Each row below holds a small network's activations on one input, seen along a few directions.
Each table varies a few parts of the input and shows all the possible inputs, shuffled.
A made-up example of a description, with smaller parts first: one of 3 separate values, together with either a single point or one of 9 places around a ring or (one of 5 places around a ring, together with one of 6 places along a line).
Shared parts are said once, and a part with two or three values counts as separate values.

A family of inputs:
r1: [-1.70  0.26  3.44 -2.82  0.62 -0.93 -1.86 -0.87 -0.04  1.17 -0.47 -0.15
  4.13  1.19]
r2: [ 2.81  1.20 -2.07  1.20 -1.62 -0.63  0.38  0.55 -2.34 -2.42 -1.41 -0.11
 -1.44 -1.35]
r3: [-3.17 -1.85  1.91 -0.11  0.20  0.53 -1.82 -1.46  0.89 -0.55  2.47 -0.67
 -0.90  3.30]
r4: [-1.88  2.66 -0.45  1.11  2.80  2.96  7.12  1.91  1.74  2.98 -4.48  0.18
 -2.16 -1.96]
r5: [-1.21 -0.47  2.05  0.66  0.77  1.53 -3.81  0.01  0.70 -0.08  0.71  0.87
 -1.19  3.71]
r6: [-1.69 -0.59 -1.71 -4.11 -0.99 -0.62 -0.49 -0.17 -3.33  1.42  0.79 -0.63
 -0.53 -1.70]
r7: [-0.29  1.98 -0.13 -0.70  1.22  2.88  5.72  1.27  1.65  2.83 -6.08  0.45
 -5.11 -0.35]
r8: [ 0.20 -0.79  2.63 -0.32  1.82  1.06 -1.64 -1.35  1.53  0.68  2.05 -0.21
  2.76  3.02]
r9: [ 1.68 -0.76  1.47  1.69 -1.30 -1.21  0.98 -1.47  1.72 -2.79 -1.42  0.35
  3.60  1.74]
r10: [ 0.83  0.35 -1.71 -3.59  1.06 -1.15 -0.63 -0.46 -2.77  3.09 -0.15 -0.50
  2.52 -1.33]
r11: [-0.68 -0.37  0.85  3.36 -0.28 -0.03 -0.90  1.82  2.66 -1.62  1.54  0.42
  1.90  1.70]
r12: [ 0.82 -0.18 -1.81  0.12  2.65  0.43 -1.27  1.10 -0.80  1.84  3.04  1.31
 -0.15 -2.40]
r13: [ 3.94 -0.57 -1.65  0.59  0.85 -1.17  0.15 -0.65  0.21  0.62  1.24 -1.44
  0.50 -2.03]
r14: [ 0.30  2.16 -0.34 -1.00  2.16  3.31  7.14 -1.90  2.71  3.18 -4.96 -1.45
 -1.05 -1.38]
r15: [ 0.45 -0.69  1.49  2.66 -1.66  0.55 -2.50  0.79  1.65 -1.54 -0.14 -0.13
 -0.97  3.04]
r16: [ 1.44 -1.41 -1.43  0.44 -1.37 -0.43  0.65 -0.50 -1.03 -0.75  2.39 -1.88
 -2.29 -2.26]
r17: [ 1.37  0.16 -2.17  0.27 -2.17 -1.44  2.06 -1.20 -1.89 -2.94  0.15 -1.07
 -1.36 -1.65]
r18: [ 3.06 -0.39 -1.50  1.26 -0.70  0.35 -1.29  0.98 -1.24 -0.23  0.69 -0.57
 -2.54 -1.92]
r19: [ 0.09 -2.20 -1.21 -1.57  0.75  0.69 -0.54 -0.89 -1.71  0.72  3.23 -0.51
 -2.44 -1.71]
r20: [ 3.72  0.80 -2.33  0.36  0.18 -2.00  1.72 -1.21 -0.75 -1.88 -1.00 -0.91
  1.37 -1.48]
r21: [ 1.70 -1.32  1.67  1.43 -0.28 -0.15 -0.43 -0.45  2.79 -0.98  0.88 -1.07
  2.84  2.26]
r22: [ 1.99  0.24 -2.04  2.32  0.74 -0.71 -0.09  1.59 -0.22  0.22  2.03 -0.22
 -0.15 -2.90]
r23: [-1.36 -1.16  1.08  1.83 -3.42 -1.70  0.79 -1.77  1.07 -3.64 -0.60  0.33
  0.28  1.97]
r24: [-4.01  1.27  2.46 -1.39  0.48 -0.85 -2.38  1.42  0.11  0.51  0.02  1.42
  3.09  0.64]
r25: [-1.94  1.86  0.02 -1.51 -0.01  2.15  7.93 -0.66  1.58  2.64 -3.32 -0.92
 -4.99 -0.48]
r26: [-0.07  0.47 -1.66 -3.54 -0.46  0.30 -2.41  1.12 -3.46  1.71 -0.86  0.75
 -0.70 -1.60]
r27: [ 1.72 -1.11 -1.30 -0.97  1.36  1.50 -2.52  0.42 -1.70  1.13  1.62  0.97
 -2.69 -1.49]
r28: [-0.61  0.18  0.73  3.49 -1.35 -1.25  0.50  0.84  1.52 -3.20 -0.81  1.81
  2.70  1.29]
r29: [-4.74 -0.50  2.82 -2.97 -1.32 -1.40 -2.16 -0.99 -0.20 -0.05  0.15 -0.07
  0.48  1.27]
r30: [-1.10  1.19 -2.41 -2.30  0.88 -0.85 -1.14  1.89 -2.73  2.49  0.37  0.96
  1.77 -2.21]
r31: [ 0.43  0.01  1.37  2.88 -2.91 -0.84 -0.95 -0.08  0.47 -2.96 -2.39  1.38
  0.01  2.60]
r32: [-2.87  0.82  3.07 -2.34 -0.92 -0.26 -4.04  0.47 -0.51  0.34 -1.62  1.24
  0.21  1.61]
r33: [ 2.77 -1.03 -1.26 -1.51  2.67  0.14 -0.91 -1.20 -0.62  2.30  2.28 -0.06
  0.56 -1.58]
r34: [-1.53 -2.05  1.17  1.63 -2.24 -0.42 -0.56 -0.77  2.04 -2.14  1.65 -1.43
 -0.61  2.47]
r35: [ 1.69  1.68 -2.73  2.14 -0.06 -1.52  1.40  1.02 -1.31 -2.13 -0.19  0.29
  0.76 -2.35]
r36: [-2.15  0.13  1.68  1.32  1.85  1.15 -2.18  0.86  1.60  0.01  2.58  1.29
  1.79  2.34]
Changing only one part turns r12 into r33. The same change can be made to r22. Which row results?
> r13
What is each input in this table made of?
> one of 4 separate values, together with either a single point or (one of 2 separate values, together with one of 4 places along a line)
Which other rows agree with r7 in the choice among 4 separate values? List them by row number.
> r2, r5, r15, r18, r26, r27, r31, r32
Change only the choice among 4 separate values in r36. List by row number the other rows that result.
> r3, r5, r8

A family of inputs:
r37: [-1.87 -0.03  0.09 -1.86  2.08 -0.77 -6.34  2.16 -2.50  1.70  3.66  2.17
  2.81 -0.96]
r38: [-4.33 -1.16  5.38 -1.84 -1.81 -0.16 -0.30 -2.56  2.92 -0.54 -1.30 -0.86
  1.71  4.83]
r39: [ 5.10  1.98 -4.64 -2.80  4.56  0.72  6.97 -1.03 -1.11  5.02 -1.68 -1.80
  1.24 -6.26]
r40: [ 3.32 -2.33 -3.11  1.65 -2.14 -2.95 -3.64 -0.21 -2.84 -3.42  5.50 -1.20
  0.02 -2.31]
r41: [-4.33  1.19  4.00  1.69  0.85  0.37 -0.89  1.51  3.51 -0.07 -1.01  1.62
  4.34  3.93]
r42: [ 3.36 -1.39 -1.51  0.40 -0.30 -1.05 -6.02  1.13 -2.46 -0.63  3.01  0.64
  0.65 -0.70]
r43: [ 1.36 -1.21  0.57  5.51 -2.87 -1.46  2.22 -1.22  2.97 -5.56  0.29 -0.44
  1.01  2.28]
r44: [-0.38  0.67 -1.26  0.31  3.45  5.66  6.56  0.76  2.39  4.80 -1.57 -0.92
 -8.36 -1.64]
r45: [ 1.17  0.28  2.78  4.16 -0.80  0.43 -0.75 -0.02  3.29 -3.03 -1.97  0.87
  1.31  3.99]
r46: [-2.54 -2.10  1.09 -5.04 -0.87 -1.01 -5.34 -1.89 -3.19  0.74  3.18 -0.34
  0.31  1.28]
r47: [-0.86  4.10 -3.40 -2.18 -2.16  0.23  7.53  1.37 -2.98  1.00 -8.11  0.28
 -5.04 -4.44]
What is each input in this table made of?
> either one of 3 separate values or (one of 2 separate values, together with one of 4 places along a line)
Start at r46 and move only the place on the line of 4, one step at a time. The first step leads to r37. Which rows follow, in order?
> r42, r40

A family of inputs:
r48: [-3.37  0.71  1.94 -1.70 -2.81  1.13  3.52  0.30  1.17  0.96 -5.61  0.02
 -1.77  1.49]
r49: [-0.60 -3.28  2.84 -0.80 -2.26 -2.80 -6.24 -2.71 -0.20 -3.15  4.41 -0.72
  4.06  3.68]
r50: [-1.12  0.75 -0.41  2.62 -2.29 -0.62  5.18 -1.00  1.46 -3.17 -3.73  0.77
 -1.74  0.72]
r51: [-0.72  0.42 -0.94 -4.72  3.56  1.57 -0.77 -0.24 -2.87  4.21  0.59  1.23
 -0.94 -3.46]
r52: [-0.53 -0.75  1.76  1.47 -1.49 -3.18 -6.86  1.07 -0.60 -3.19  2.64  1.69
  6.34  2.23]
r53: [-3.57  2.05  2.80 -1.93  2.22  2.60  1.58 -0.18  1.84  2.81 -3.18  0.54
 -0.21  3.69]
r54: [ 6.33 -0.40 -4.25  1.91  1.12  0.40  0.47  0.13 -1.00  0.26  0.56 -0.97
 -1.25 -2.89]
r55: [ 2.50 -0.99 -2.75 -0.46  3.77  1.21  0.81  1.06 -0.04  4.11  3.58 -0.08
  0.16 -2.61]
r56: [-1.66  0.49  2.27  2.61  2.59  2.52  3.01  0.21  4.98  1.32 -0.01 -1.11
  0.73  1.53]
r57: [ 2.76  0.69  1.58  4.47 -0.31  0.67  3.84 -0.28  3.72 -2.41 -2.17 -0.22
 -1.02  0.77]
r58: [-0.29  1.65 -2.46 -4.33 -0.52 -1.47  0.77  0.62 -3.84  2.57 -1.46 -1.15
 -2.61 -4.78]
r59: [ 2.49  1.04 -4.79 -0.56 -1.52 -0.95  2.72  0.18 -4.13 -1.38 -0.08 -1.21
 -2.14 -3.89]
r60: [-2.22 -2.39  2.40  1.41 -2.05 -1.07 -8.04  0.84 -0.48 -2.94  4.47  1.19
  0.39  3.53]
What is each input in this table made of?
> either one of 3 separate values or (one of 2 separate values, together with one of 5 places around a ring)
Change only the place on the ring of 5 in r58. List by row number the other rows that result.
> r51, r54, r55, r59
Which other rows belong to the same alternative as r49? List them by row number.
> r52, r60
